Each row below holds a small network's activations on one input, seen along a few directions.
Each table varies a few parts of the input and shows all the possible inputs, shuffled.
A made-up example of a description, with smaller parts first: one of 2 separate values, together with either a single point or one of 11 places around a ring or (one of 6 places along a line, together with one of 8 places around a ring).
Shared parts are said once, and a part with two or three values counts as separate values.

Other details of the inputs vary at random and push rows far along two fixed directions, the same in every table; ignore that.

Rows:
R1: [ 0.88 -1.16 -2.75  0.35  2.10 -1.49 -0.61 -0.73 -1.79 -0.42  1.51]
R2: [-1.24  1.50  1.81 -1.32  0.10  1.21  0.49  1.10  0.85 -1.48 -1.36]
R3: [-0.28 -0.73 -2.28  0.23  1.46 -2.17 -1.20 -1.16 -2.04 -0.12  1.51]
R4: [-1.36 -1.57 -2.52  1.11  0.53 -1.02 -1.69 -0.20 -0.84 -0.87  1.55]
R5: [ 0.77  1.32  2.98 -0.64  0.05  1.20 -0.19  1.83  0.57 -1.21 -0.61]
R6: [-0.22  0.35  1.76 -1.34  0.29  1.03  0.12  1.26  1.68 -1.45 -1.81]
R7: [ 1.00  1.10  2.28 -1.72  0.10  0.90 -0.30  0.43 -0.33 -0.41 -2.43]
R8: [ 0.95 -0.87 -2.33  0.35 -0.18 -0.66 -1.61 -1.59 -2.25 -0.43  1.91]
R9: [-0.38 -0.57 -1.35  1.77  0.34 -0.86 -2.10  0.37 -1.96 -0.70  2.79]
R10: [ 1.25  1.56  1.39 -2.81 -0.05  0.10  1.80 -0.06  0.37 -1.15 -0.95]
R11: [-0.32 -0.80 -3.00  1.43  1.53 -0.26 -1.91 -0.18 -0.01 -0.10  1.71]
R12: [-0.99  1.88  1.45 -1.50  0.21  1.05  0.26  1.31  1.27 -0.85 -1.20]
R13: [ 0.78 -3.59 -0.91  5.33 -2.43 -3.58  6.12 -0.31 -1.26  8.01  0.53]
R14: [-0.26  0.61  1.59 -2.09 -0.89  1.38  0.28  0.46  1.71 -1.48 -0.87]
R15: [ 0.94  1.47  1.92 -2.65 -0.16 -0.04  1.06 -0.56  0.62 -0.86 -1.16]
R16: [-1.30  1.44  1.83 -1.57  0.20  1.44  0.42  1.18  0.81 -1.13 -1.21]
R17: [-0.36  0.95  1.89 -1.01  0.59  1.74  0.40  1.04  1.36 -1.43 -1.59]
R18: [ 0.64 -1.25  3.06  3.44 -4.42  0.16  6.72  0.67  2.82  6.98 -1.72]
R19: [-0.40 -1.09 -2.76  1.52  1.49  0.05 -1.82 -0.29 -0.26 -0.27  1.75]
R20: [-0.48 -1.77 -2.62  0.91 -0.27 -0.37 -1.54 -1.14 -0.25 -1.21  2.10]
R21: [-0.29 -0.72 -2.88  1.31  0.05 -0.07 -1.41 -1.23 -0.09 -0.88  2.33]
R22: [ 0.54 -1.03 -2.13  0.23  0.37 -1.15 -1.62 -2.24 -1.49 -0.30  1.91]
R23: [-0.45 -3.45 -0.94  6.74 -3.12 -2.26  4.95  0.04  0.32  7.78  0.62]
R24: [-0.07  1.59  2.34 -2.07 -0.10  0.06 -0.08  0.26 -0.38 -0.38 -2.14]
R25: [ 0.81  1.64  2.85 -1.11 -1.28  1.31  0.13  0.97  0.68 -1.49  0.14]
R26: [-0.38 -0.83 -2.01  0.45  1.15 -1.78 -1.77 -1.30 -2.09  0.02  1.38]
R27: [ 0.58 -1.25 -2.24  0.50  2.00 -1.62 -1.37 -1.24 -1.55 -0.15  1.32]
R28: [-0.91  2.15  1.18 -1.58  0.26  0.73  0.17  1.41  1.50 -0.69 -1.22]
R29: [-1.12 -0.22 -3.04  1.43  0.88 -1.03 -1.63 -0.19 -0.45 -0.38  1.74]
R30: [ 0.08  2.00  1.12 -1.51 -0.69  1.14  0.49  0.40  2.18 -1.27 -0.88]
R31: [ 0.14  1.63  2.23 -2.02 -0.42  0.36 -0.17  0.51 -0.82 -0.41 -2.23]
R32: [ 0.03  1.67  1.24 -1.03  0.65  1.03  0.15  1.26  2.06 -0.98 -1.61]
R33: [ 0.75 -0.99 -2.19  0.44 -0.38 -0.51 -2.10 -1.98 -2.28 -0.27  1.51]
R34: [-0.26  0.14  1.72 -1.37  0.31  1.20  0.17  1.30  1.60 -0.89 -1.61]
R35: [-0.72 -1.52 -2.38  1.44  1.48  0.46 -1.68 -0.41 -0.72 -0.57  1.74]
R36: [ 0.34  1.74  2.11 -2.10 -0.22  0.22  0.32  0.89 -0.79 -0.56 -1.83]
R37: [-0.34  1.27  1.74 -1.49 -0.72  1.86  0.69  0.17  1.46 -1.76 -0.83]
R38: [ 0.79  1.06  2.37 -1.77  0.42  0.60 -0.22  0.18  0.10 -0.39 -2.33]
R39: [ 0.48 -1.35 -1.97  0.73  1.69 -1.24 -1.94 -1.38 -1.60 -0.02  1.18]
R40: [-1.43 -1.60 -2.52  0.85  0.63 -0.79 -1.77 -0.12 -0.88 -0.53  1.71]
R41: [-0.28 -0.48 -3.13  0.96  0.19 -0.15 -1.57 -1.04  0.11 -0.38  2.44]
R42: [-0.40  1.16  1.70 -1.67 -0.64  2.06  0.64  0.24  1.40 -1.33 -0.64]
R43: [ 1.58 -1.53  3.99  2.89 -4.79 -0.84  6.47 -0.37  1.19  7.54 -2.72]
R44: [ 1.20  1.20  2.16 -1.80  0.29  0.76  0.19  0.82 -0.30 -0.55 -2.04]
R45: [-0.34 -1.03 -2.76  1.78  1.38 -0.18 -1.73 -0.37 -0.21 -0.59  1.59]
Description of these inputs: one of 3 separate values, together with either a single point or one of 6 places along a line or (one of 2 separate values, together with one of 4 places along a line).
Changing only the choice among 3 separate values turns R8 into R44. The same change can be made to R20. Which row results?
> R6
Changing only the choice among 3 separate values turns R34 into R14. The same change can be made to R32. Which row results?
> R30
Which other rows does R28 become when the choice among 3 separate values takes its other values? List them by row number.
> R11, R41
Which other rows does R21 become when the choice among 2 separate values takes its other values? List them by row number.
> R18

Rows:
R46: [-1.14 -4.12 -2.53  6.68 -1.25 -1.98  2.15 -0.29 -1.05  5.78  1.16]
R47: [-0.92  2.99  2.93 -3.10 -0.79  1.21  2.06  1.13  2.82 -0.80 -2.88]
R48: [-0.62 -4.08 -2.51  6.88 -0.58 -2.51  2.64  0.49 -0.51  6.37  1.86]
R49: [-1.52  0.04 -4.40 -0.82  3.18  0.43 -7.14 -0.23 -2.46 -5.92  3.47]
R50: [-0.45  2.76  4.82 -1.87 -1.30  2.53  0.68  2.54  1.66 -1.17 -2.54]
R51: [ 1.71  2.90  4.69 -4.14 -1.04 -0.89  3.13 -0.28 -0.83  0.65 -3.50]
R52: [-0.37 -3.73 -3.77  6.24 -1.53 -3.25  3.82 -0.63  0.04  6.36  2.69]
R53: [ 0.78  1.57  3.49 -1.94  0.28  1.91  2.68  1.78  3.67 -0.09 -3.24]
R54: [-0.29  3.30  3.93 -2.78 -2.13  2.02  1.72  1.34  2.30 -1.56 -1.51]
R55: [ 0.61 -4.82 -2.44  6.26 -2.48 -1.30  2.39 -1.35  0.16  5.87  1.95]
R56: [-0.55  2.44  3.90 -2.46 -2.03  1.35  2.82  1.45  2.63 -0.54 -2.17]
R57: [ 0.92  1.71  4.52 -2.07 -1.91  2.79  1.56  1.18  3.10 -0.63 -2.30]
R58: [-1.00 -0.70 -5.59 -1.66  4.21  1.01 -6.37 -1.93 -1.31 -5.99  2.84]
R59: [ 0.74  0.36 -3.55 -2.75  4.15 -1.87 -6.96 -1.96 -5.87 -4.92  2.29]
R60: [ 2.10 -0.61 -3.51 -2.46  3.22 -1.47 -5.19 -3.23 -4.35 -3.43  1.88]
Describe the family of inputs behind these rows.
> one of 3 separate values, together with either a single point or one of 4 places along a line
Changing only the choice among 3 separate values turns R54 into R50. The same change can be made to R52. Which row results?
> R48
Which other rows does R51 become when the choice among 3 separate values takes its other values? List them by row number.
> R59, R60
Which other rows does R46 become when the choice among 3 separate values takes its other values? List them by row number.
> R47, R58

Rows:
R61: [-1.31 -0.62 -0.78  1.31  0.13  0.05 -1.97  0.66 -0.97 -0.59  0.97]
R62: [-1.79 -0.56 -0.57  1.34  0.02  0.37 -2.04  0.05 -0.97 -0.22  0.41]
R63: [ 1.31  3.05  1.75 -3.44  2.31  0.82 -0.28  0.91  1.16 -2.48 -2.17]
R64: [-0.64 -0.79 -1.31  0.10  0.85 -0.98 -1.59 -0.70 -2.61  0.70 -0.05]
R65: [-0.64 -1.49 -1.95  1.55  0.84  0.39 -1.49  0.16  0.61 -0.45  0.70]
R66: [ 1.29 -1.96  0.77  1.64 -2.37 -0.30  2.43 -1.17  1.31  3.10 -0.17]
R67: [ 0.14  1.73  4.61  1.40 -2.55  0.84  3.74  2.91  2.02  3.16 -2.47]
R68: [-1.07 -1.50 -1.91  1.36  0.63  0.82 -1.53 -0.28  0.58  0.03  0.18]
R69: [-0.26 -0.42 -0.75 -0.17  1.21 -1.50 -1.69 -0.36 -2.20 -0.19  0.31]
R70: [ 0.45 -1.29 -2.01  0.06  1.83 -1.12 -1.17 -0.81 -0.68 -0.12 -0.01]
R71: [ 0.91  0.36 -1.12  0.77 -0.85 -0.33 -1.20 -0.94 -1.53 -0.23  2.44]
R72: [ 0.24  2.47  2.89 -3.91  1.64  0.48 -0.54  1.54 -0.81 -2.97 -1.81]
R73: [ 1.70 -2.20  0.59  2.39 -2.28 -0.25  3.54 -0.79  0.82  3.15  0.47]
R74: [ 0.28 -0.78 -1.13  0.16 -1.21 -0.38 -1.74 -1.07 -1.67 -0.67  1.63]
R75: [ 0.93 -2.10  2.82  2.41 -2.35 -0.86  5.97  0.14  1.59  7.28 -3.95]
R76: [ 0.49  0.49 -1.21  0.84  1.32 -1.59 -1.06 -0.15 -2.23  0.36  1.06]
R77: [-0.74  2.14  0.59 -2.79 -1.74  0.23  2.34 -0.19  2.06 -0.93 -0.39]
R78: [ 0.70 -1.26 -1.63  0.32  2.37 -1.01 -0.39 -0.64 -0.94 -0.44  0.74]
R79: [ 0.73  2.64  3.35 -3.85 -0.59  1.50 -0.63  0.58  0.13 -3.93 -0.88]
R80: [-0.73  1.30  3.20 -0.80 -0.19  1.28  0.49  2.29  0.64 -1.23 -1.00]
R81: [-0.09  0.49  1.99 -0.82  0.67  1.86  0.88  1.88  2.03 -1.17 -1.06]
R82: [-1.30  3.65  1.03 -4.99  1.33 -0.10  1.24  0.96  1.57 -2.62 -2.15]
R83: [-0.17 -0.82 -1.15  0.35 -1.35 -0.02 -1.77 -1.70 -1.81 -0.15  1.08]
R84: [-2.55  0.11 -2.99  0.68  0.39 -0.80  0.12  0.15  0.94 -0.54  1.84]
R85: [ 1.53 -0.17 -1.85  0.88  0.04  0.07 -0.73 -1.58  0.10 -0.45  2.02]
R86: [ 0.39 -1.38 -1.94  0.26 -0.48  0.52 -1.26 -2.34 -0.14 -0.28  0.73]
R87: [ 0.19 -1.08 -1.28  2.94  0.42  0.02  0.33  0.48  1.00  1.87  1.54]
Changing only one part turns R81 into R73. The same change can be made to R62. Which row results?
> R83
Describe the family of inputs behind these rows.
> one of 3 separate values, together with either a single point or (one of 2 separate values, together with one of 4 places along a line)
Which other rows agree with R63 in the choice among 3 separate values? List them by row number.
> R64, R69, R70, R72, R75, R76, R78, R82

Rows:
R88: [-0.43  2.66  4.45 -3.05 -0.67  3.42  4.01  1.48  4.37 -0.34 -4.14]
R89: [ 0.89  1.89  4.82 -3.97 -2.44  2.42  3.95  1.14  4.00 -1.08 -3.69]
R90: [ 1.06  1.70  5.85 -4.51  0.42  0.43  4.26  1.62  1.33 -0.18 -5.12]
R91: [-1.14  4.20  5.02 -2.56 -1.65  2.95  3.85  2.44  3.28 -0.35 -3.01]
R92: [-2.20  0.55 -2.43 -1.13  2.00  2.51 -4.80 -0.63 -0.79 -4.55  1.47]
R93: [ 2.30  0.92  0.26  0.14  0.49 -0.57 -0.27 -0.12 -1.20  1.55 -1.09]
R94: [-2.96  0.14 -2.41 -0.58  2.70  1.13 -5.54  1.15  0.51 -4.62  1.07]
R95: [ 0.51  1.22 -3.45 -3.39  3.33 -0.71 -4.06 -1.88 -1.80 -3.51 -0.04]
R96: [-2.12  0.20 -3.56 -1.40  3.76  0.56 -4.02  0.58  1.76 -4.78  1.31]
R97: [-0.48  1.13 -3.33 -1.52  1.53 -1.45 -4.55 -2.32 -2.34 -3.85  3.74]
R98: [ 1.04 -3.22 -1.57  3.11 -1.65 -2.42  2.52 -2.79  0.00  4.73  1.11]
R99: [ 0.60 -2.48 -1.58  5.61 -1.12  0.45  2.30 -0.21  0.31  4.42  1.98]
R100: [-0.71 -0.42 -1.06 -2.60  3.11 -0.47 -4.57 -0.49 -3.83 -4.38  0.51]
R101: [ 1.92 -3.27 -1.22  4.64 -2.88 -0.53  2.21 -0.53 -0.07  3.74  2.49]
R102: [-0.23 -3.88 -2.97  7.33 -0.33 -1.53  1.15  1.05  0.94  4.94  2.66]
R103: [-0.87 -0.22 -2.07 -2.06  0.23  1.51 -4.88 -0.97 -1.16 -5.28  1.93]
R104: [ 0.73  4.82  5.14 -3.97 -1.40  0.30  3.08  1.76  1.03  0.87 -4.76]
R105: [ 2.27 -2.54 -0.48  4.33 -1.77 -1.85  1.59 -1.76 -0.73  4.79  1.88]
R106: [-0.03  0.19  0.98 -0.63  0.47 -1.95  1.51  0.64 -2.34  0.44  0.06]
R107: [ 0.25  0.17  0.33 -0.29 -0.46 -0.56 -0.86 -0.55 -1.71  1.69 -2.07]
R108: [-0.02 -2.41 -1.75  3.91 -3.75 -1.57  2.99 -0.60 -0.43  3.68  2.84]
R109: [-2.34 -0.24 -1.80  2.56  0.16 -0.93  0.13  1.76  1.33  0.77  1.69]
R110: [ 1.91 -0.66  1.51  0.12  1.33 -0.91  0.75  0.70 -1.99  0.49 -0.32]
R111: [ 0.04 -0.48  1.32 -0.09 -1.39 -0.23 -0.76 -1.44 -0.48  0.80 -0.50]
Changing only one part turns R96 into R102. The same change can be made to R90. Which row results?
> R110
Describe the family of inputs behind these rows.
> one of 4 separate values, together with one of 6 places along a line
Which other rows does R104 become when the place on the line of 6 takes its other values? List them by row number.
> R91, R97, R106, R108, R109
Which other rows does R97 become when the choice among 4 separate values takes its other values? List them by row number.
> R98, R105, R111
